A small network was trained on invented records. Each row is its activation on one of them, seen along a few directions.
Here are examples, each followed by its value of one field, PONUL.
Records without PONUL are marked none.
Other fields move the rows too, some of them a lot.
In the rows, zero is written as 128.
[135 153 170 150 102 112 118 143 152 115 187 121 133 115]  bigib
[119 128 121 114 123 123 133 142 161 146 129 105  93 135]  none
[122 122 112 144 130 129 138 102 117 125  87 148 135 158]  zese
[129 131 112 147 160 100 106 148 127  98 146 109 157 126]  rer
[118 126 140 117 155 124 126 111 125  98 108 133 119 158]  zese
[143 108 166 136 132 128 147  98 151 126 164 121 107 159]  gak
[ 97 126  92 125 124 134 130 139 149 163 102 121 116 121]  none
[101 137 121 153 147 154 132  90 119 169 100 160 151 119]  gak
[158 110 179 102 114 102 114 148 133 114 165  94 110 170]  mif
[129 119  76 117 123 145 138 138 127  97 108 174 153 115]  rer
[122 118  94 117 102 122 112 127 136 133 111 111 111 148]  mif
[127 122 126 139 141  97 150 131 130 136  87 152 122 132]  none
[130 127 163 124 143 139 156 145 146 147 145 107 111 147]  none
[142 161 169 131  88  82 121 151 130 113 175  85 120 164]  mif
[179 127 129 100 135 123 123 140 161 105 178 115 158 148]  rer
[116 105 152 143 117 138 123 128 156 107 132 147 141 110]  bigib
[141 114 146 122 122 108 105  96 160  99 143  99 117 101]  bigib
[132 160 138 110 132 137 114 102 147 103 127 124  83 149]  zese
[125 141 125 145 149 161 107 115 106 133  75 139 164 107]  rer
[125 130 105 138 169  94 103 133 116 122 171 127 126 163]  zese
[112 104 156 128 110 111 112 139 138 154 154 138 133 145]  mem
[113 151 133  83 150 116 132  99 168 136 165 147 151 137]  gak
[102 106 134 121 113 129 125 125  94 141 127 159 133 105]  mem
[148 112 167 108 116 111 110 148 128 126 153 101 122 164]  mif
[ 99 109 135 121 114 133 131 124  97 134 129 168 121 111]  mem
[120  94 122 145  99 137 136 118 122 110 113 165 140  97]  bigib
[136 153 118 141 130 150 107  86 139 163 133 150 100 122]  gak
[147 117 159 138 104  90 131 137 123 124 206  78 136 129]  mem

Here are new rows. What is PONUL for each?
[152 139  97 152 130 145 122 154 134 145  90 153 101  91]  none
[120 102 139 149 137 132 124 107 138 123 108 128 163  99]  bigib
[118 138 130 127 149 130 121 110 115 122  94 152 123 154]  zese
[ 96 133  73 116 112 159 108 116 101 143  76 128 127 107]  mif
[142 130  96 150 108 114 118  90 141 154 123 161 101 136]  gak
[136 167 113 124  84 114 133 145 138 107  81 159 161 125]  rer
[138 128  88 174 111 164 111 121 130 148  99 164 122  87]  bigib
[144 119 122 139 129 119 132  97 113 126  96 131 138 155]  zese
[107  99 127 123 105 115 136 121  99 127 126 167 120 120]  mem
[174 132 142 144 137 145 127 100 115 130 128 137 115 169]  zese
[154 122 151 159 101 151 123 136 146 129 146 175 119 128]  bigib
[155 132 125  98 151 156 129 175 166  93 174 135 132 147]  rer
[ 76 144  74 135 139 182  98 109 129 154  79 140 137 125]  zese
[ 71 154  77 105 119 188 179 132 120 153  76 156 173  92]  none
